A small network was shown many inputs. Here are its activations along a few directions, one row for each input.
Each table varies a few parts of the input and shows all the possible inputs, shuffled.
Descriptions start from the smaller parts, as in this example, which fits no table here: one of 6 places along a line, together with either a single point or one of 9 places along a line or (one of 3 separate values, together with one of 5 places around a ring).
Shared parts are said once, and a part with two or three values counts as separate values.

Rows:
row 1: [-2.68  0.90 -1.04 -1.08 -1.83  1.76 -0.26  0.85  0.39  1.10 -1.34 -0.22
  0.49 -0.11  1.09  1.34 -3.17]
row 2: [-0.36  0.00  0.02 -1.19 -0.43 -1.64 -0.50  0.07  1.89  0.44 -0.23  0.21
 -0.06 -0.16  0.05  0.08 -3.55]
row 3: [-1.70  0.66 -1.86 -0.65 -2.22  0.96 -1.84  0.17  0.54  1.45 -1.41  0.08
 -0.97  0.44  0.42  1.84 -3.38]
row 4: [ 3.00  0.97  0.90 -0.25  0.46 -2.55 -1.73  0.01 -2.29 -0.72  0.27  1.44
 -2.17 -1.75 -0.41 -1.14  5.30]
row 5: [-0.07 -0.03 -2.87 -0.39 -0.92  1.41  0.79 -0.27  1.46  1.84 -0.04  1.47
  0.61  0.59  1.51  0.42 -2.46]
row 6: [ 2.31 -0.31  2.84  0.38  1.85 -1.24 -0.27  0.50 -2.07 -3.09  0.30  0.44
 -1.19 -1.74 -0.65 -1.23  5.88]
row 7: [-0.79  0.98 -1.08 -1.12 -1.49 -1.20 -1.92  0.14  1.24  0.84 -1.02 -0.42
 -1.28  0.39 -0.15  1.61 -2.81]
row 8: [-2.90  0.09 -0.07  0.23 -0.93  2.19  0.05  0.33  0.47 -0.18 -1.52 -0.67
  0.83  0.47  1.44  1.37 -3.41]
row 9: [-2.17 -0.24  1.39  0.00 -0.46  0.57 -0.07  0.48  1.53 -2.31 -0.68 -1.49
  0.68  0.56 -0.31  0.92 -2.51]
row 10: [ 1.53  0.93  3.77  2.39  3.12 -0.61 -0.05  0.15 -2.79  0.57  1.64 -2.11
  2.47 -2.09 -2.53 -3.22  4.05]
row 11: [ 1.34  1.92  2.98  2.01  2.22 -0.66 -0.21  0.38 -2.88  1.57  2.05 -1.71
  2.28 -2.57 -2.57 -3.79  3.54]
row 12: [-0.42 -0.28 -0.83  0.01 -0.55 -0.46  1.15 -0.37  2.00  0.22  0.74  1.12
  1.67  0.33  0.42 -0.33 -3.88]
row 13: [ 1.59  0.11  0.43 -0.78 -0.58 -0.37  3.06  0.44 -3.50  0.51  0.54  0.06
 -2.04  0.28 -0.23 -0.35  8.14]
row 14: [-1.46  0.35 -2.92 -0.50 -1.61  1.58 -1.46 -0.09  0.89  1.47 -0.26  0.98
 -0.08  1.17  0.80  1.20 -3.19]
row 15: [ 0.69 -0.37 -2.19 -0.32 -0.72 -1.46 -0.78 -1.02  2.06  0.75  0.67  1.29
  0.06  0.85 -0.18  0.24 -3.70]
row 16: [-2.44  1.18  0.73 -0.36 -1.30  0.22  0.29  0.86  1.31 -0.35 -0.49 -0.67
  1.29  0.19  0.45  0.66 -3.74]
row 17: [-0.69 -0.63 -1.53  0.61  0.24  1.94  1.31 -0.51  1.48 -0.13  0.07  0.70
  1.60  1.64  1.54  0.38 -2.80]
row 18: [-1.94  0.29 -2.27 -0.63 -1.39  2.27 -0.03  0.36  0.83  1.77 -0.47  0.99
  0.77  0.22  1.60  0.92 -2.87]
row 19: [-1.69 -1.01 -1.78 -0.16 -0.27  2.52 -0.74  0.13  1.01 -0.24 -0.54 -0.05
  0.20  0.72  1.22  1.15 -2.18]
row 20: [ 0.42 -1.94 -0.44  0.67  0.46 -0.19  0.29 -0.96  2.42 -1.08  0.51  0.52
  0.62  0.33  0.00  0.21 -3.13]
row 21: [-2.69 -0.53 -0.14  0.13 -1.02  2.12 -0.69  0.55  0.61 -1.11 -1.41 -1.03
 -0.03  0.29  0.70  1.37 -2.75]
row 22: [ 1.11 -0.09 -4.18 -0.74 -1.03  0.45 -1.11 -0.94  1.51  2.36 -0.10  1.63
 -1.05  1.16  0.81  1.06 -2.22]
row 23: [ 1.55  0.57  3.75  2.35  3.15 -0.66 -0.36  0.35 -2.55 -0.45  1.80 -2.35
  1.67 -2.07 -3.43 -3.31  4.72]
row 24: [ 2.05  2.06  1.97  1.82  1.95 -1.91 -1.57 -0.22 -2.90  1.86  1.82 -1.44
  0.84 -2.06 -3.13 -3.34  4.12]
row 25: [ 1.73 -1.28  1.24 -0.33  0.64 -0.44  2.76  0.42 -3.28 -1.65  0.35 -0.69
 -2.81  0.76 -1.04  0.13  9.18]
row 26: [ 0.69 -0.10 -1.35 -1.46 -0.65 -2.78 -2.39 -0.50  1.86  0.88 -0.39  0.39
 -1.83  0.39 -0.64  0.66 -3.15]
row 27: [ 2.07  1.13  2.12  0.09  0.83 -1.25  0.03  0.54 -2.31 -1.06  0.54  1.20
 -0.54 -2.19  0.27 -1.64  4.73]
row 28: [-0.91 -0.59  1.30 -0.26  0.39 -0.83  0.34 -0.40  2.02 -1.22 -0.18 -0.42
  1.11  0.78 -0.01  0.05 -3.64]
row 29: [ 1.74 -0.84  1.19 -0.32  0.50 -0.34  3.16  0.19 -3.44 -0.60  0.20 -0.40
 -1.94  0.80 -0.17  0.20  8.57]
row 30: [ 2.41  0.18 -0.71 -1.01 -0.80 -1.49  1.60 -0.11 -3.50  0.83  0.30  0.32
 -3.62  0.74 -0.81  0.26  8.65]
row 31: [ 0.27 -1.40 -2.27  0.04  0.31  1.65  0.11 -0.47  1.69 -0.24 -0.07  0.47
  0.06  1.12  0.95  0.74 -1.68]
row 32: [ 2.19  0.19  2.93  0.50  1.83 -1.17  0.28  0.29 -2.29 -2.12  0.16  0.70
 -0.29 -1.65  0.33 -1.18  5.24]
row 33: [-2.09 -0.47 -1.27  0.70 -0.48  2.75  0.33 -0.09  0.91  0.47 -0.67  0.51
  1.15  0.91  1.95  0.98 -3.07]
row 34: [-1.83  0.31  0.94 -0.32 -0.23  0.25  0.19  0.20  1.33 -0.74 -1.09 -1.10
  0.74  0.49  0.69  1.20 -2.79]
row 35: [ 0.28 -1.21 -0.69  0.07  0.76 -0.39  0.90 -1.07  2.06 -0.03  0.30  0.64
  1.19  0.52  0.77  0.34 -3.19]
row 36: [-0.15 -1.51  0.99 -0.14  0.16 -0.99 -0.67 -0.39  2.30 -1.59 -0.35 -0.43
 -0.43  0.25 -0.74  0.23 -2.84]
The inputs of row 13 and row 29 match in every part but one. If row 16 is changed in the same way as row 13 into row 29, which row does it become? -> row 34
What is each input in this table made of? -> one of 4 places along a line, together with either one of 3 separate values or one of 6 places around a ring
List by row number the other rows that have the place on the line of 4 in common with row 14. -> row 3, row 4, row 7, row 15, row 22, row 24, row 26, row 30
Change only the place on the ring of 6 in row 18. List by row number the other rows that result. -> row 1, row 2, row 5, row 12, row 16
A walk changes only the place on the line of 4. It starts at row 24 and steps to row 11. List the rest of the walk in order. -> row 10, row 23

Rows:
row 37: [-0.40  0.69  2.46  1.06  2.29  0.83  0.23  0.61 -2.90 -0.62  0.96 -1.54
  1.94 -1.37 -0.84 -1.84  3.97]
row 38: [ 1.19 -0.53  3.20  0.64  1.42 -1.73 -0.13 -0.20 -0.66 -2.21 -0.48 -0.89
 -0.83 -0.48 -0.68 -0.10  2.36]
row 39: [ 2.70 -1.20 -2.56 -1.59 -1.21  0.78  1.74  0.07 -3.28 -0.27 -0.55  1.52
 -4.74  1.47  0.64  1.56  9.38]
row 40: [ 1.70  1.63  1.49  0.87  1.93 -0.31 -0.37  0.29 -2.70  2.31  1.07 -1.16
  0.81 -1.48 -1.50 -2.63  4.14]
row 41: [-0.02 -1.46  3.78 -0.44  2.43  0.15  0.70  0.67 -2.42 -2.43  0.24 -0.94
  1.06 -0.93 -0.85 -1.93  3.37]
row 42: [ 0.30  0.16 -1.45 -0.48 -0.54 -1.42 -1.99 -0.73  3.08 -0.79 -0.14  1.38
  0.26  0.66  0.45  0.30 -5.40]
row 43: [-0.08  1.26 -1.64  0.71 -1.59 -0.30 -1.67 -0.01  2.73  1.51  0.24  1.50
  0.45 -1.07  0.42 -0.16 -5.11]
row 44: [-2.57 -0.39 -1.25  1.14 -0.37  2.80  0.90 -0.19  1.19  0.87  0.05 -0.38
  2.66  0.76  0.95  0.40 -4.50]
row 45: [ 2.63  1.01  1.73  1.20  0.38 -3.70  0.15 -0.68 -0.32 -1.05  1.18  0.19
 -0.56 -0.70 -1.71 -1.15  2.46]
row 46: [-2.13  1.31 -1.54  0.70 -1.04  1.66 -2.04 -0.04  0.69  2.49 -0.66 -0.65
  1.02 -0.03  0.25  0.94 -4.31]
row 47: [-3.44 -1.19  0.23 -0.53 -1.01  2.10  0.93  0.76  2.47 -1.75 -1.02 -1.31
  0.93  1.48  0.56  1.29 -4.53]
row 48: [ 2.26  1.24  1.34  0.90  0.81 -2.30 -0.07  0.13 -1.25  1.40  1.87 -0.21
  0.27 -2.27 -2.26 -2.50  3.00]
row 49: [-1.00 -1.93 -0.67 -0.74  0.46  0.06 -0.16 -0.61  3.31 -1.12 -0.58 -0.07
  0.56  0.93  0.89  1.47 -5.18]
row 50: [-1.14 -0.60 -5.10 -3.45 -3.96  1.37  1.79 -0.07  0.06  1.67 -2.18  2.55
 -3.84  3.03  3.68  4.34  0.35]
What is each input in this table made of? -> one of 2 separate values, together with either a single point or one of 6 places around a ring
The inputs of row 40 and row 46 match in every part but the choice among 2 separate values. If row 45 is changed in the same way as row 40 into row 46, which row does it become? -> row 42
Change only the choice among 2 separate values in row 37. List by row number the other rows that result. -> row 44
